A small network was shown many inputs. Here are its activations along a few directions, one row for each input.
Each table varies a few parts of the input and shows all the possible inputs, shuffled.
Descriptions start from the smaller parts, as in this example, which fits no table here: one of 6 places along a line, together with either a single point or one of 11 places along a line or (one of 3 separate values, together with one of 5 places around a ring).
Shared parts are said once, and a part with two or three values counts as separate values.
In the rows, zero is written as 128.

A family of inputs:
R1: [ 79  90 182 178 108 118 139 121  65 131 175 103 137  55 100  16]
R2: [152 195 101 101  84 175  86 142 156  94  97 150 191 144 145 134]
R3: [148  96  79 129 119 105 144  81 133 168 123 105  83 183 146 234]
R4: [152 189 118  88 130 164  93 168 174  89  89 168 189 158 134 137]
R5: [153 120  91 100 162 105 151  96 149 170 129 101  49 168 136 218]
R6: [ 82  92 183 153 161 107 167 165  92 118 173 123 109  48 100  19]
R7: [153 107 104 111 148 102 141  89 136 175 119 112  75 191 131 219]
R8: [ 75  70 180 189 121 116 146 136  81 116 164 123 139  59 110  33]
R9: [ 84  83 203 170 152 113 147 140  83 124 160 128 132  69 103  20]
R10: [152 175 102 111 106 162  96 152 168  90  87 157 195 143 152 153]
R11: [155 204 118  90 141 167  97 170 183  84  94 167 153 140 149 139]
R12: [151 116  75 116 102 102 129  76 115 176 125  98  85 178 129 213]
- What is each input in this table made of? => one of 3 separate values, together with one of 4 places along a line
- The inputs of R2 and R10 match in every part but the place on the line of 4. If R12 is changed in the same way as R2 into R10, which row does it become? => R3
- Start at R6 and move only the place on the line of 4, one step at a time. The first step leads to R9. Which rows follow, in order? => R8, R1

A family of inputs:
R13: [125 146 166 111 146 155 129 163 144  87 112 155 153 117 124  65]
R14: [111 113 155 132 126  99 149  99 103 168 155  92  65 125 129 122]
R15: [114 123 139 112 183 104 131 155 129 134 146 138  74  98 110  92]
R16: [118 149 116 131  89 158 109 132 102 124 132 124 173  97 122  75]
R17: [178 203  97  69 150 151 107 154 185 108  83 157 151 179 163 198]
R18: [173 130  80 112 144 112 127  90 166 168 106 116  81 198 144 242]
R19: [170 182  97  71 191 132 144 132 176 128 104 149  85 180 148 231]
R20: [ 98  75 128 151 132  92 152 120 119 159 160  90  81  97 114 118]
R21: [117 115 173 113 187 115 142 145 137 131 127 143  89 117 119  94]
R22: [115 135 159 139 135 127 134 184 141  80 119 152 148  77 125  79]
R23: [111 127 156 130  90 173  88 114 123 113 127 137 183 108 111  83]
R24: [177 187  86  76 143 157  91 159 189  98  78 165 143 185 166 191]
R25: [122 165 152 121 141 138  99 166 136  98 127 155 129 123 123  63]
R26: [122 139 151 120 178 124 149 152 130 124 150 154  69 133 109  95]
R27: [112 112 113 146  85 114 129  96  72 166 160  95 140 112 121 111]
R28: [107 126 141 164  87 134 117 136 114  90 139 132 196  92 138  85]
R29: [111  62 153 161 152  90 152 116 105 161 135 123 100 127  99 125]
R30: [ 91  77 126 186  95 113 124  92 103 139 147 110 149 106 124 120]
R31: [114 101 129 134 142  98 163 113  90 173 173  95  78 117 113 118]
R32: [111 109 141 135 177 109 151 168 144 106 152 134  86  91 108  97]
R33: [ 98  94 109 170  84 119 139 101 100 136 158  93 149 101 125 103]
R34: [179 173  74  99  84 166  70 109 169 116  77 141 177 179 144 208]
R35: [108  71 144 165 131  83 176 118 102 143 143 106  86 104 129 122]
R36: [118  81 154 139 138 121 161 102 102 151 167 116  82 138 117 123]
R37: [112 108 129 153  76 138 110  85  94 143 148 105 117 136 112 114]
R38: [174 149  54 121  86 136 111  70 142 148  98 113 138 195 153 233]
R39: [176 170 101  73 181 128 136 144 183 122 103 137  93 185 143 228]
R40: [101 122 122 149  83 144  98 133 127 108 132 123 179  81 122  78]
R41: [122 107 168 131 188 104 172 164 114 131 126 157 103 109 108 100]
R42: [114 149 142 116 140 124 141 184 146  94 135 152 154  74 121  68]
R43: [153 154  68 102  91 137 116  79 138 156 106 103 145 205 158 238]
R44: [112 108 153 145 185  96 170 156 127 117 138 146  97  90 125 101]
R45: [119 116 160 160  99 161 104 134 114 119 115 134 198  98 124  88]
R46: [169 142  80  87 141  99 145  91 140 161 109 111  88 203 159 245]
R47: [126  80 141 163  93 115 139  98  76 132 125  96 155 118 121 114]
R48: [116 159 140 102 139 140 121 176 136 111 138 154 139  95 121  71]
R49: [114  89 138 153  92 137 135  86  90 148 137  97 150 138 128 105]
R50: [123 130 173 136 154 151 123 180 128 101 116 157 159  96 132  76]
R51: [117 152 143 145  78 157  74 117 125 114 132 129 162 114 111  92]
R52: [172 191  71  97  85 169  93 110 160 111  83 135 178 182 155 211]
- What is each input in this table made of? => one of 5 places around a ring, together with either one of 2 separate values or one of 6 places around a ring
- The inputs of R16 and R31 match in every part but the place on the ring of 5. If R28 is changed in the same way as R16 into R31, which row does it become? => R35
- Which other rows does R38 become when the choice among 2 separate values takes its other values? List them by row number. => R43
